Each row below is a small network's average activation on inputs in which a field has the value named, seen along a few directions.
Related values have similar rows: they may be neighbours, one step apart, or belong to one group.
In the rows, 500 means zero.
Strong random noise was added to every row along 17 fixed directions; ignore it. To show where, here is one row again and again, with new noise each time:
[561,501,639,515,605,353,517,501,470,406,764,197,595,370,446,464,622,223,276,527,488,594,440,493,652,616,442,530,369,421,403]
[562,502,510,498,276,510,708,509,366,750,447,538,730,530,591,580,511,523,727,495,537,490,538,431,359,465,525,398,364,416,358]
[583,601,606,446,449,517,468,650,631,456,675,496,597,422,546,547,477,427,407,616,542,664,322,530,513,251,385,567,667,548,529]
[546,466,386,335,481,516,410,404,455,478,305,659,481,447,532,526,489,473,350,466,592,468,504,331,440,525,347,614,335,543,394]
[373,750,670,522,629,434,388,334,610,408,492,601,520,444,464,733,522,502,316,650,486,363,604,254,429,479,337,599,387,470,463]
[629,510,403,639,644,670,666,585,470,528,400,582,459,409,442,576,530,435,469,498,471,366,544,581,394,492,441,390,412,536,582]
[543,602,461,483,419,575,608,451,398,380,591,559,410,318,604,401,405,294,352,629,510,695,527,442,497,414,298,584,421,726,436]
[606,368,545,446,423,662,380,341,516,506,362,486,446,388,507,660,476,566,529,631,508,490,478,661,463,452,501,364,561,599,585]
[567,451,609,397,496,428,561,755,476,438,677,293,757,578,587,683,740,443,409,517,550,477,390,524,697,427,590,588,592,562,540]
[559,453,465,408,478,606,503,573,566,550,479,523,323,396,649,555,738,669,527,557,581,483,622,607,669,579,490,662,552,553,722]
[579,442,438,499,576,543,539,564,386,435,530,391,635,733,421,442,423,636,444,398,550,523,290,543,499,352,454,493,644,503,369]
[501,515,587,667,616,505,534,392,672,442,707,445,581,501,430,527,519,602,509,448,665,398,373,675,525,470,398,408,562,452,397]
[271,560,608,556,548,514,440,464,530,434,608,511,495,583,449,511,496,605,511,444,372,436,603,392,503,482,624,406,535,384,493]
[637,618,388,532,702,612,436,445,544,562,412,478,330,313,380,521,342,474,333,616,480,463,375,418,518,351,416,598,452,429,606]
[416,549,477,428,366,329,372,434,580,428,503,521,573,671,531,506,378,541,583,687,518,712,483,418,524,484,570,718,731,543,499]
[464,555,540,458,456,622,528,380,474,518,557,466,483,627,511,479,596,842,525,460,531,601,556,421,502,450,404,530,670,360,453]
[477,464,306,462,430,666,532,587,533,387,488,687,589,692,477,554,654,648,532,455,548,602,478,533,391,453,409,488,730,531,485]
[492,507,459,522,465,464,406,655,460,544,434,666,437,500,512,567,626,329,646,440,451,513,382,600,393,530,471,441,526,491,619]
[514,521,327,436,421,648,474,495,452,600,415,503,526,346,458,694,511,404,480,773,372,497,563,400,489,462,594,505,340,499,580]


Field RALAD:
remu: [467,586,225,614,563,617,603,606,527,420,506,566,471,512,348,433,431,421,460,569,321,545,555,435,383,477,545,422,528,455,569]
deta: [418,598,687,542,515,466,430,373,347,413,584,422,373,627,453,402,464,528,533,340,407,598,332,458,502,368,460,327,655,428,495]
guvil: [570,346,423,557,500,708,563,524,492,439,515,540,597,553,374,400,428,537,469,416,519,572,452,693,320,480,425,237,573,516,347]
kov: [482,494,629,492,579,394,404,534,385,513,460,383,455,648,449,345,405,493,512,303,407,562,415,480,457,474,520,506,634,414,473]
lud: [614,353,634,348,265,504,498,426,376,490,570,246,576,426,628,482,391,463,504,689,517,689,438,615,645,414,577,514,560,692,463]
nizul: [470,578,435,497,532,496,581,604,457,558,551,478,533,631,491,499,746,548,521,362,506,523,513,439,509,567,459,582,576,407,498]
kiten: [627,591,583,566,542,432,575,299,683,527,450,488,570,410,469,551,482,488,446,540,631,489,524,523,421,525,338,540,560,520,445]
zomuf: [393,640,496,444,391,374,518,390,795,467,599,595,429,396,623,469,363,485,517,611,600,613,559,262,698,382,677,737,635,546,600]
zedup: [397,468,297,504,469,479,369,563,576,417,423,613,586,519,386,663,613,353,507,560,419,433,464,536,406,595,522,399,437,553,549]
dotab: [347,487,497,499,521,478,411,490,531,367,636,513,520,420,502,608,597,337,473,345,558,396,380,394,599,470,619,430,540,508,526]
soti: [379,595,516,336,495,451,13,379,613,681,372,597,207,310,415,555,423,488,481,678,388,462,375,429,563,441,511,586,321,364,621]
pila: [388,620,627,471,535,384,475,424,450,513,352,655,378,533,640,406,323,710,463,420,582,264,621,356,442,526,327,618,275,595,404]
The values of RALAD form 4 separate groups.
- List the group mates of zomuf, in the order listed. => deta, soti
- List the group mates of remu, in the order listed. => zedup, pila
- List the group mates of nizul, in the order listed. => kov, kiten

Field FID:
mesef: [533,531,458,692,557,436,598,443,634,325,487,724,404,402,537,392,324,289,527,451,621,505,495,587,400,552,404,463,546,666,514]
lezog: [522,497,500,368,488,486,495,520,564,561,462,532,618,496,491,527,601,543,395,391,549,466,508,328,503,465,484,575,458,378,416]
vadu: [679,550,398,512,605,503,578,324,479,523,337,461,465,491,408,452,428,451,385,511,531,614,502,375,440,535,405,611,543,410,457]
tusod: [462,347,612,402,441,595,493,502,377,535,407,368,539,555,541,597,654,678,512,452,354,398,697,501,502,595,649,343,474,465,551]
pag: [467,336,378,452,377,450,439,434,382,450,391,556,552,609,527,658,658,440,663,444,591,433,388,589,537,609,601,421,501,611,503]
dal: [700,512,357,456,496,626,704,363,497,615,397,378,516,333,507,718,709,511,439,603,587,436,610,353,618,551,535,557,448,477,628]
vula: [582,521,581,562,486,558,785,463,522,476,602,356,566,526,563,508,515,613,514,494,549,572,590,460,608,406,593,473,701,534,564]
kisov: [409,398,114,463,300,540,444,330,447,546,496,621,472,481,529,439,450,517,697,479,659,485,337,578,529,558,499,519,379,552,355]
raf: [605,402,578,518,577,287,502,465,365,485,364,383,673,712,493,552,499,472,531,449,589,433,445,569,436,662,445,559,477,549,371]
laza: [610,433,459,437,403,588,613,426,534,594,385,570,678,374,509,541,404,451,414,646,548,470,658,449,398,525,456,463,209,519,305]
menup: [464,552,276,490,575,624,510,420,511,485,619,450,476,467,415,493,559,576,411,460,582,504,398,383,603,444,452,594,545,429,467]
bev: [504,483,499,499,470,514,507,662,508,389,491,597,602,619,535,554,510,517,450,744,504,530,641,637,398,575,354,596,460,718,448]
The values of FID form 4 separate groups.
- List the group mates of mesef, in the order listed. => tusod, kisov
- List the group mates of vadu, in the order listed. => lezog, laza
- List the group mates of pag, in the order listed. => dal, vula
